Each row below holds a small network's activations on one input, seen along a few directions.
In each table, some parts of the input vary, and every possible input appears once, in random order.
Descriptions start from the smaller parts, as in this example, which fits no table here: values(3) and (point or ring(9) or (line(4) and ring(8))).
Shared parts are said once, and a part with two or three values counts as separate values.

A family of inputs:
r1: [-.29, -.14, .11, .25, .11, .41, -.25, .12, .50, .05, -.26]
r2: [-.18, -.71, .33, .26, .21, .17, -.17, .11, .19, .26, .16]
r3: [-.29, -.23, -.10, .07, .11, .31, -.42, -.40, .52, .05, -.41]
r4: [.40, .39, -.57, -.34, -.04, -.03, -.19, .14, -.32, -.10, -.21]
r5: [-.68, .03, .60, .43, -.25, -.63, .50, -.74, .67, -.63, .46]
r6: [.12, .60, .09, -.04, -.29, -.73, .76, -.22, -.15, -.64, .70]
r7: [.20, .35, -.20, -.47, -.08, .28, .10, .42, -.34, -.11, -.19]
r8: [.04, -.29, .11, .08, -.08, .00, -.43, -.42, .54, .45, -.31]
r9: [-.51, -.34, .35, .14, .29, .30, -.09, .08, .21, .25, -.21]
r10: [.68, .30, -.45, -.03, -.08, -.15, -.15, -.08, -.46, .23, -.07]
r11: [.34, -.18, -.12, -.11, -.07, -.06, .19, .54, -.71, .11, .20]
r12: [.18, .23, -.15, -.24, .18, .13, .14, .45, -.66, .08, .13]
Question: The inputs of r11 and r2 match in every part but one. If r6 is changed in the same way as r11 into r2, which row does it become?
Answer: r5
Question: Describe the family of inputs behind these rows.
Answer: values(2) and (point or line(5))

A family of inputs:
r13: [.56, .21, -.35, -.17, -.07, -.08, -.24, -.09, -.23, .38, -.08]
r14: [-.23, -.63, .26, .28, -.17, -.14, -.14, -.34, .32, .21, .02]
r15: [.41, .55, -.32, .08, .09, .04, -.26, .15, -.23, .15, -.29]
r16: [-.05, -.20, .60, .05, -.09, -.44, .34, -.36, .45, -.12, .37]
r17: [.49, .70, -.30, -.13, -.26, -.22, .10, .12, -.45, -.44, -.10]
r18: [-.52, .04, .38, .26, -.10, -.08, .45, .06, .49, -.28, .36]
r19: [.15, .35, -.23, -.17, -.36, -.08, .32, .66, -.53, -.36, .23]
r20: [.14, .53, -.52, -.27, -.15, .00, .22, .25, -.50, -.43, .21]
r21: [.74, .10, .09, -.34, -.24, -.25, .22, .13, -.58, -.21, .35]
r22: [.73, .31, -.38, -.32, -.19, -.42, .27, -.09, -.43, -.29, .05]
r23: [-.17, -.21, .14, -.03, .18, .50, -.18, .54, .02, .12, -.38]
r24: [.09, .38, -.46, -.02, .27, .31, -.14, .25, -.32, .15, .04]
r25: [-.26, -.06, .02, .59, .12, -.04, -.24, -.39, .50, -.16, -.36]
r26: [-.04, -.31, .14, .37, .07, -.18, -.37, -.62, .44, -.01, -.11]
r27: [.02, .14, -.29, .07, -.04, .35, .11, .56, -.38, .33, .07]
r28: [.26, -.47, .26, -.34, -.03, .36, -.29, -.02, .00, .43, -.25]
r29: [-.20, .32, .09, .25, .01, -.34, .37, -.45, .68, -.36, -.05]
r30: [.27, -.18, .00, -.25, .06, .28, -.40, -.30, .05, .31, -.47]
r31: [.10, -.04, -.01, -.18, .14, .04, -.10, .43, -.55, .40, .20]
r32: [-.57, .20, -.04, .06, .01, -.11, .33, -.29, .61, -.32, .30]
r33: [-.26, .02, -.17, -.24, .16, .58, -.44, .11, .03, .12, -.36]
r34: [.47, -.09, -.06, -.13, -.09, .01, .00, .18, -.42, .53, .07]
r35: [-.47, -.67, .29, .27, .23, .00, -.08, -.10, .29, .08, .19]
r36: [-.23, -.51, .13, -.33, .23, .30, -.12, .29, -.16, .38, -.27]
r37: [.19, .08, -.03, -.31, -.09, -.14, .39, .28, -.85, -.17, .39]
r38: [-.23, .08, .21, .17, -.18, -.41, .35, -.83, .29, -.06, .11]
r39: [-.61, -.23, .42, .02, .01, -.39, .49, -.16, .22, -.07, .39]
r40: [-.54, -.12, .00, .40, .21, .07, -.41, -.14, .47, -.24, -.01]
r41: [-.46, -.37, .21, .49, .07, .19, -.15, .12, .46, -.12, .08]
r42: [.22, .09, -.10, -.12, .21, .31, -.39, .06, .31, .04, -.69]
Question: Describe the family of inputs behind these rows.
Answer: line(5) and ring(6)
Question: The inputs of r23 and r42 match in every part but the ring(6) part. If r27 is changed in the same way as r23 into r42, which row does it become?
Answer: r15
Question: Which other rows does r38 become when the ring(6) part takes its other values? List them by row number.
Answer: r16, r18, r29, r32, r39
Question: Which other rows does r31 become when the line(5) part takes its other values? List them by row number.
Answer: r35, r36, r37, r39
